A small network was shown many inputs. Here are its activations along a few directions, one row for each input.
In each table, some parts of the input vary, and every possible input appears once, in random order.
A made-up example of a description, with smaller parts first: one of 8 places around a ring, together with either a single point or (one of 2 separate values, together with one of 4 places along a line) or one of 11 places around a ring.
Shared parts are said once, and a part with two or three values counts as separate values.

A family of inputs:
x1: [-35  13   4  23  -7 -40   4  -2  -1  -7  -8   6]
x2: [ 56  15  -2 -30  -1  66  -3 -15   8  12  21 -25]
x3: [ 54  17   1 -37 -11  69   1   6  -9  19 -14 -16]
x4: [ 49  10  -8 -33 -18  64  15  12  14  29  20  -9]
x5: [-14 -34  -5   1  10  -6 -41  24 -21 -24  22  21]
x6: [-39  11   2  25   5 -37   2  -5  -2   1  -6   9]
x7: [-27   2  12  27  -4 -43   0   1   5  -2 -12  -4]
x8: [-19 -33  -4  -1  10  -7 -41  29 -15 -33  20  18]
x9: [-31  -4   3   8   4 -48   6 -18   3  -7  -7  25]
x10: [-30   0  11  29   8 -40  -1  -3   4   6 -10  -2]
x11: [ 59  14   2 -30  -1  67  22  16 -17  11   4 -16]
x12: [-18 -31  -3  -3   8  -8 -37  29 -10 -32  20  11]
x13: [ 46   0 -18 -23 -19  73  14  -3  -5  13 -14 -19]
x14: [-22 -15  12  12   6 -52   3 -16   9  -2 -12  14]
x15: [-27  -9   7  13  14 -49   1 -13  12  -1 -15   9]
x16: [-31  -3   7  21  17 -43   0  -6   9   4 -15   3]
x17: [-40   7  -1  17  14 -40   3  -9   2  -1 -10  14]
x18: [-29  13   3  21 -13 -41   5  -4  -3 -13  -6   6]
x19: [ 44   5  -3 -21  -6  79  14 -18   1   5   5 -27]
x20: [ 62  11 -10 -14  -8  66  22  14   7   8  14  -8]
x21: [ 48  10 -18 -38  -9  59   7  -4   0  28  23 -31]
x22: [-36   2  -2   9  12 -46   4 -16   5  -6 -10  20]
x23: [-21   2  12  25 -11 -44   2  -1   3  -8 -10  -4]
What is each input in this table made of?
Answer: either one of 3 separate values or one of 8 places around a ring or (one of 2 separate values, together with one of 6 places along a line)
Which other rows belong to the same alternative as x12? List them by row number.
Answer: x5, x8
Which other rows does x7 become when the place on the line of 6 takes its other values? List them by row number.
Answer: x10, x14, x15, x16, x23

A family of inputs:
x24: [ 38   3  -8 -26 -12  50  -9 -16   6   6  31 -19]
x25: [-66  -4   9  41  13 -67 -40   4 -11 -18 -18   4]
x26: [  0  32  18  28   0 -22  49 -34  42  46 -24 -25]
x27: [ 28   0   1 -14 -23  67  -2  14 -15  -6  -7  -8]
x28: [ 35 -12 -10 -17   2  64   5 -12 -13  -2  -7 -14]
x29: [-56 -20  -5  24  10 -73 -13  -2  12 -19  -3  41]
x30: [ 43  10 -11 -20 -11  53   9  43  -8   9  13 -10]
x31: [-44 -20  16  38   7 -80  -9   7   1 -33  -3  24]
x32: [ 36  10 -15 -10 -21  54   1   5   0   6  37 -22]
x33: [ 41   2   6 -25  -9  61   0  31 -12   8  -9   0]
x34: [-72 -17  -4   8  18 -74 -14  -9  -5  -2   2  29]
x35: [ 46  -7  -1 -45  17  50  -3  -8   7  11   5  -9]
x36: [ -1  31   3   8 -32 -33  44 -37  12  32 -47 -19]
x37: [-54 -18  22  38   7 -77 -13  17  -9 -28  -4   9]
x38: [ 34 -10  -6 -35   1  56  -5 -24   4  -3   5 -14]
x39: [ 49  11 -10 -20  -7  47   3  23   1  21  36 -14]
x40: [ 29   7 -16  -8 -25  59   7  24  -8  -4  15 -17]
x41: [-44 -22   4  32  13 -77 -11  -3   8 -29  -5  38]
x42: [-60 -11  15  40   9 -71 -29   9 -11 -23 -11   4]
x43: [-67 -18  -6  14  16 -73 -14  -7   4  -9   0  37]
x44: [ 50   6  -3 -39   4  44  -7   3   8  18  29 -14]
x45: [-13  57   7  15   5 -18  45 -30  -1   8 -25   7]
x46: [ 48 -10  -6 -27  17  58   6   4 -12  12  -8  -7]
What is each input in this table made of?
Answer: either one of 3 separate values or one of 8 places along a line or (one of 2 separate values, together with one of 6 places around a ring)
Which other rows does x46 become when the choice among 2 separate values takes its other values? List them by row number.
Answer: x28
Which other rows does x40 become when the choice among 2 separate values takes its other values? List them by row number.
Answer: x30

A family of inputs:
x47: [-58  -6   1  24  13 -70   8 -14   3 -12 -14  48]
x48: [-52   5   2  46   1 -58  -3 -20  14 -13  -7  -4]
x49: [ 42   7  -4  -8 -24  61  12  21 -16  -1 -12 -10]
x50: [ 46  16  -6 -15 -18  47  13  23   9  12  36 -13]
x51: [ 40   1 -14 -37   4  45   3 -17   9  28  23 -15]
x52: [-41 -53  -2  11  16 -33 -62  29 -18 -51  29  27]
x53: [-29  -2  22  27  17 -71  -8   5   9   5 -22  14]
x54: [-50  -4  -1  13  17 -77   7   5   0  -6 -17  35]
x55: [ 40  14   3 -19  -2  66   7   2 -23  -1 -21 -15]
x56: [ 42  23  -8 -20 -15  51   9  25   4  20  33 -16]
x57: [-26  -8  23  31  12 -74  -4   2  14  -4 -20  17]
x58: [ 41 -12  -7 -34   3  54   5 -25  14  15   0 -16]
x59: [-47 -10  -1  17  12 -80  10   2   5 -14 -15  37]
x60: [ 41  13  -7 -10 -17  64  10  24 -21   7 -12 -18]
x61: [-56  11   1  42   5 -56  -7 -17  10  -4  -9  -7]
x62: [-43  -3  18  37  11 -62   2  -3   1   0 -14  -7]
x63: [ 46  12 -10 -24  -6  42  10  -5  12  15  40 -10]
x64: [-56  13   6  26 -13 -65  -9 -19  -4  -8 -11  -3]
x65: [-53   8   7  31 -18 -67  -5 -22   1 -16  -9   0]
x66: [-40 -10  19  41   6 -65   6  -6   5  -9 -12  -5]
x67: [-44 -47  -3   7  21 -31 -65  33 -22 -43  26  24]
x68: [ 43  -6 -11 -34  -1  42   5 -20  16  19  27 -12]
x69: [ 37  -7 -10 -39   7  54   2 -21   7  22  -4 -17]
x70: [-61   0   0  19  17 -68   5 -12  -2  -4 -16  45]
x71: [ 41   7  -2 -16  -7  62  11  -1 -18  -9 -19 -12]
x72: [ 43  18  -7 -29  -1  46   6   0   8  23  39 -14]
x73: [ 43   8  -5  -9 -29  56  12  31  -2   9  10 -11]
x74: [ 34   2  -3 -36   9  65   3 -17  -6   5 -18 -17]
x75: [ 38  -2   3 -30   5  63   6 -19  -1  -3 -15 -14]
x76: [ 40  14  -7 -13 -24  57   9  35  -8  17   7 -15]
Changing only one part turns x57 into x53. The same change can be made to x68. Which row results?
Answer: x51
What is each input in this table made of?
Answer: one of 2 separate values, together with either a single point or one of 6 places along a line or one of 8 places around a ring
Which other rows does x75 become when the place on the ring of 8 takes its other values? List them by row number.
Answer: x49, x50, x58, x63, x68, x71, x73
A walk changes only the place on the line of 6. It starts at x64 and steps to x61. List the rest of the walk in order.
Answer: x62, x53, x54, x70

A family of inputs:
x77: [ 51  -1  -3 -34 -10  84   9  -4 -17   6 -28 -15]
x78: [-37 -30  -5  11  -4 -37 -50  13 -14 -37  13  23]
x79: [-46  15   6  29  11 -73  23  -9  12  -1 -24  33]
x80: [ 53   0 -19 -41  -9  68   9 -10  21  33  31 -14]
x81: [ 49   5   0 -28   0  87   7  -2 -17   5 -25 -15]
x82: [-35  -7  20  28   2 -76  20 -23  14   3 -16  25]
x83: [-35 -35  11   0  10 -41 -44  27  -2 -23   4  20]
x84: [ 51   7  -5 -15 -23  84  12  18 -10  10 -21 -22]
x85: [-45 -35 -13  17   0 -30 -27  15 -14 -47  24  26]
x86: [ 58  22  -6 -22 -31  57  18  20  -3  15  31 -31]
x87: [ 54   1  -5 -46  10  78   7 -20  -8   3  -6 -16]
x88: [-28 -39  -5  10  21 -49 -26  35 -17 -15   5  26]
x89: [-35   0  24  32  14 -74  18 -22  13   1 -13  26]
x90: [ 61  31  -2 -17 -21  60  16  23  -1  15  31 -30]
x91: [ 51   6 -16 -35   3  69   6 -10  21  30  34 -13]
x92: [-62  18   7  34   6 -64   3 -20  -3   6 -19   1]
x93: [ 52   1 -10 -50  15  70   8 -24   9  17  17 -12]
x94: [-40 -24   0  17   7 -35 -52  13 -16 -38  17  24]
x95: [ 57  22 -10 -25 -10  62   8  11  15  31  42 -21]
x96: [-29 -32  -1  15  32 -47 -27  36 -17 -17   9  28]
x97: [-57  25   2  27   6 -67  12 -11  -1   2 -26  21]
x98: [-46   8   4  24   0 -75  23 -11  12   0 -27  31]
x99: [-40 -29  16   5  21 -38 -44  28  -4 -25   9  19]
x100: [ 55  14 -15 -32 -23  60  10   9  15  33  38 -21]
x101: [-60  12   3  29  -4 -67   4 -21  -4   7 -23   1]
x102: [-34  -5  10  38   5 -73   6 -23  22  -4 -24  -5]
x103: [ 57  -4  -6 -52   1  73   8 -20 -10   5 -11 -16]
x104: [ 58  20  -2 -12 -32  69  17  27 -10   9   1 -29]
x105: [-51   3  15  40  12 -66  -1 -27   9   0 -13 -11]
x106: [-51  -3  12  35   0 -68   1 -28  10   0 -16 -13]
x107: [ 52  -6 -14 -53   2  68  10 -25   9  16  16 -14]
x108: [ 51  16   1  -8 -15  87  12  20 -11   7 -15 -22]
x109: [-34   2  14  42  16 -72   4 -21  22  -6 -20  -4]
x110: [-46 -27 -10  22  11 -27 -29  16 -14 -50  29  27]
x111: [ 57  28   3  -8 -20  71  16  29 -13   8   5 -28]
x112: [-57  19  -2  23  -6 -69  15 -12   3   2 -29  20]
Changing only one part turns x88 into x96. The same change can be made to x82. Which row results?
Answer: x89
What is each input in this table made of?
Answer: one of 2 separate values, together with either one of 4 places along a line or one of 6 places around a ring or one of 8 places around a ring
Which other rows does x109 become when the choice among 2 separate values takes its other values? List them by row number.
Answer: x102
Which other rows does x91 become when the choice among 2 separate values takes its other values? List them by row number.
Answer: x80
